Each row below holds a small network's activations on one input, seen along a few directions.
Each table varies a few parts of the input and shows all the possible inputs, shuffled.
Descriptions start from the smaller parts, as in this example, which fits no table here: one of 3 separate values, together with either a single point or one of 11 places along a line or (one of 6 places along a line, together with one of 8 places around a ring).
Shared parts are said once, and a part with two or three values counts as separate values.

Other details of the inputs shift rows strongly along three fixed directions, in all tables alike. That doesn't count.

A family of inputs:
R1: [ 10 -18 -10  -5 -18 -42  18 -10 -61  24   9  45]
R2: [ 11  38  15  25  -7  42 -11  53  23  25 -66 -38]
R3: [ -8 -21   1   6  31 -12 -33 -37 -23 -13  48  26]
R4: [ 27  14 -22 -22 -89  20  45  -6   8 -15 -30  -3]
R5: [ 20 -57 -21 -18   3 -44  31 -37 -36 -15  54  37]
R6: [ -2   9   8  32  92  23 -35  34  76 -24 -15 -64]
R7: [-25  34  30  17  11 -16 -30   2 -18  49 -16  33]
R8: [-15  -1 -32  17  75  14 -34  10  73 -33   1 -53]
R9: [ 24  30   3 -15 -35  35  36  28  29   7 -48 -20]
R10: [ 21 -58 -19  -7  33  27   2 -38  29 -58  39 -30]
R11: [-31  32  24  -3  17 -13 -25  19 -22  46 -14  35]
R12: [-52  12  31  19   1 -14 -26  19 -25  41   3  12]
R13: [  7 -39   3 -22 -10 -12  12 -61 -39 -27  72  34]
R14: [-56  21  33   3  10 -29 -23  22 -25  29   1  18]
R15: [ 43   5  -6 -44 -69  29  36  11 -10 -18 -42 -17]
R16: [ 25 -53 -63  11  31 -19  13 -16  27 -55  28 -27]
R17: [ 29  18 -16  -9 -93  31  44   5   1 -15 -28 -17]
R18: [-27  33  40  15  15 -19 -18   5  -8  52   5  29]
Description of these inputs: one of 3 separate values, together with either a single point or one of 5 places around a ring.
The inputs of R17 and R13 match in every part but the choice among 3 separate values. If R16 is changed in the same way as R17 into R13, which row does it become?
> R5
List by row number the other rows that have the choice among 3 separate values in common with R1.
> R2, R3, R7, R11, R15
Start at R12 and move only the place on the ring of 5, one step at a time. The first step leads to R17. Which rows follow, in order?
> R4, R8, R14

A family of inputs:
R19: [ 37 -16  -7  -1  29 -23  14 -12  -9  -7  -1   5]
R20: [  9  12  -2  -3 -11  11  -9 -17 -11   6   9  17]
R21: [ 13   3 -10  -8  -6  27  -6  -9   9  -8 -18   0]
R22: [ -2 -10 -26  -3   5 -12   7 -18  15 -17  32   4]
R23: [ -3  18  19  36  25  21 -29  12  19  23 -12 -19]
R24: [  7   4  14  18  19  11 -17  -4  25 -10  -3 -29]
R25: [-24 -11 -10  -3  -8 -21 -10 -14 -31  13  11  35]
R26: [-16  34   0  27  -9 -10 -15  21  -8  37 -14  10]
R27: [ 31 -18 -38 -27 -54  25  31   9  -1 -23 -27 -24]
R28: [ 11  -9  12  -3  27 -33  19  -6 -26  30  16  40]
R29: [-26 -26  -4   6  35 -17  -3  -5   0 -13  41   0]
R30: [ -4   3  10  -4  36   9 -26  11  19 -13 -13 -26]
R31: [ -8  -3  13 -29 -23 -13   1 -29 -35  -3   6  38]
R32: [ 19  -5  -9 -24 -21  11  16 -27   9 -20  26  17]
R33: [  8   2   7 -33 -24  22  19   9   3  -2 -12  -1]
R34: [-31  12  28  23 -13 -36 -11   9 -27  36   3  13]
R35: [ 15 -23  -1 -19  -2  24  20 -14  11 -35  22  -6]
R36: [ 28   1  12 -27 -81  24  50 -10 -10   2  -5  10]
R37: [ 18  -4  11   2   4 -29  13  -5 -53  42   0  49]
R38: [-27 -12 -14  -2  25 -19  -6 -10  10  -5  18  12]
R39: [ -1 -16   2 -26  -3   9  -9 -13 -26  -1  10  15]
R40: [ -2   5  17  14  34  13 -18  10  16 -18  -4 -27]
R41: [ -3 -21 -13  14  13  -4   6  -9  28 -14  24 -20]
R42: [  5  22   3  13  30   5 -27  -4  29 -12  -2 -17]
R43: [  5   0   5  16  26  30 -16   9  13 -10  -3 -21]
R44: [ -4   6   1  17   0  -2   4  25   9 -12 -17 -29]
R45: [ -4  29   8  25 -32  16  11  48  -6  29 -43 -17]
R46: [-40  10  29  -8  22 -17 -21 -10 -16  29  18  47]
R47: [  4  -7 -26  -3   2  -5   1  -5  20 -30 -15 -19]
R48: [-12  41   3  24  -6 -16  -9  23   9  20 -25 -12]
R49: [ 12 -20 -19  10 -25   4  10 -11  -3  -6   8 -11]
R50: [ -4  31   9  -2 -38  -1  11  49   0  20 -58 -22]
R51: [ -8 -32 -26 -18  25  -5   2  -5  18 -28  24 -15]
The inputs of R27 and R50 match in every part but one. If R20 is changed in the same way as R27 into R50, which row does it become?
> R42
Describe the family of inputs behind these rows.
> one of 3 separate values, together with either a single point or (one of 2 separate values, together with one of 5 places around a ring)
Change only the choice among 2 separate values in R33. List by row number the other rows that result.
> R51
Change only the place on the ring of 5 in R29. List by row number the other rows that result.
> R22, R38, R41, R51
Change only the choice among 3 separate values in R23. List by row number the other rows that result.
> R24, R36

A family of inputs:
R52: [  3 -13  16 -16  -9 -26  14 -14 -48  19  10  48]
R53: [ 17 -17 -28  -1  -2 -17  13  -7   7 -18   5 -12]
R54: [-24  -9   0  -3 -33 -16  12 -12 -23   6  23  17]
R55: [-11  34  -3  23 -30  14   0  36  19  17 -42 -29]
R56: [-14   2  -2  16  -3 -35  -2   0 -29  21  11  20]
R57: [-18  14  20   8  21  22 -25  23  21  -1  -7 -25]
R58: [-38   9   8  17  18 -10 -18  21   9  10 -11 -13]
R59: [ 36 -30 -27  -4  29   0   3 -22  23 -29  11 -11]
R60: [ 24 -23  -7 -16  31  23  -5 -27  20 -41  11 -12]
R61: [-20  19  19   7  22  19 -25  17  25  -5 -13 -19]
R62: [  0  -7  20   1  13 -20   1   5 -33  29   6  28]
R63: [-23  16  11  27  31 -30 -12  28  -4  27 -15  -1]
R64: [ 19  23   1 -18 -79  38  25   6   0  -8 -29 -10]
R65: [-14   6   6  21  -1 -34   6   7 -22  27  12  17]
R66: [-48  22   8  17  17 -17 -24  26   1  30 -10   2]
R67: [ 18 -26 -14 -22   5 -17  13 -26 -25  -6  21  35]
R68: [-37   4   9  -3 -22 -24  -6   3 -23  23   6  17]
R69: [ 50  20  -2  -9 -49  50  37   5  25 -10 -36 -25]
R70: [ 37 -29 -24   8  27   5  10 -22  24 -27  20 -11]
R71: [ -4 -18 -13 -28  -1  15  -7 -25   6 -36  26   4]
R72: [ -8  29  26  14  33   8 -29  12  15  26 -16  -3]
R73: [ 17 -11   0   6  58  29 -22  -2  37 -26   4 -33]
R74: [ 10  29  16 -16 -84  30  33  10  -8   9 -22   3]
R75: [ -7 -26 -17  -9  -9   4   8   0   5 -25  10 -21]
R76: [ 12  -3  -2   9  34  19 -22 -19  19 -14  10  -9]
R77: [-25 -25  10 -36 -18 -17 -11 -46 -40 -12  55  43]
R78: [  3  -4 -22   0   2 -21  12   5  -3  -2  -3   2]
R79: [ 24  24   7 -23 -37  28  21   6  -4   9 -32   8]
R80: [ 34 -16 -19   4   6   3   8 -16   4 -13   3   1]
R81: [-13   5   4  25  29 -22  -8  30   0  19  -8 -14]
Describe the family of inputs behind these rows.
> one of 5 places around a ring, together with one of 6 places along a line
The inputs of R68 and R55 match in every part but the place on the line of 6. If R77 is changed in the same way as R68 into R55, which row does it become?
> R64
Start at R69 and move only the place on the line of 6, one step at a time. The first step leads to R76. Which rows follow, in order?
> R72, R79, R60, R73
Change only the place on the ring of 5 in R66. List by row number the other rows that result.
> R67, R71, R78, R79

A family of inputs:
R82: [ 20 -27 -16  -5 -22   7  25  -8   1 -27  21 -20]
R83: [ 27   3 -35   0 -44  17  44  21  30 -14 -37 -30]
R84: [  5 -11  14  19  23   1  -5   1  -7  -2  20  -4]
R85: [-29   8   1  15  27   7 -46  -3  10   2  13  -9]
R86: [ -1  58  43  27  -9   3  12  45   1  64 -32  10]
R87: [-19  44  59  13 -49  -3   0  21 -48  62 -29  31]
R88: [-10 -16 -16 -25  18   9   4   5  31 -38   2 -23]
R89: [ 43  46   9  -1 -55  42  33  22  36  13 -56 -25]
R90: [-28  -6  15  17  21 -14 -30 -11  -2   5  26  -2]
R91: [ 10 -13  -8  31  52   7 -17  10  21  -3  -8 -24]
R92: [ 36 -28 -21 -42 -68  35  24 -47 -31 -45  14  15]
R93: [-13 -24  -3 -16  39   6 -19   5  19 -28   8 -24]
R94: [-18   5  -4  24  30   2 -19   0  43 -14   7 -30]
R95: [ 43 -22 -23 -21 -35  -4  27 -19 -32 -22 -13  10]
R96: [-42  21  19  35  32 -25 -14  25  10  30  16  -3]
R97: [-32  38  54 -17   5 -12  -8  29 -27  57 -20  43]
R98: [  5  28   9   5   5 -26   1  10 -19  41 -22  30]
R99: [-24 -58  -6 -28 -19 -53   8 -50 -82   7  70  67]
R100: [-34  -9 -13  -4  12  -8 -27 -31  -1 -18  39  17]
R101: [ 19 -14 -20  15  56   1  -6  -7  36  -6   9 -10]
R102: [ -2 -14   5   1  69  23 -30  14  35 -31  -9 -38]
R103: [ 21  -5 -40  -5 -19 -10  22   2  16 -26 -20 -16]
R104: [ 32  29  -9 -26 -65  40  25  -8  10  -3 -25   3]
R105: [ -8 -30 -14 -12  -3 -44  -4 -26 -48  -3  28  32]
Describe the family of inputs behind these rows.
> one of 4 places along a line, together with either a single point or one of 5 places along a line
The inputs of R94 and R89 match in every part but the place on the line of 4. If R83 is changed in the same way as R94 into R89, which row does it become?
> R101
Start at R85 and move only the place on the line of 5, one step at a time. The first step leads to R90. Which rows follow, in order?
> R82, R99, R105
Start at R97 and move only the place on the line of 4, one step at a time. The first step leads to R102. Which rows follow, in order?
> R93, R88
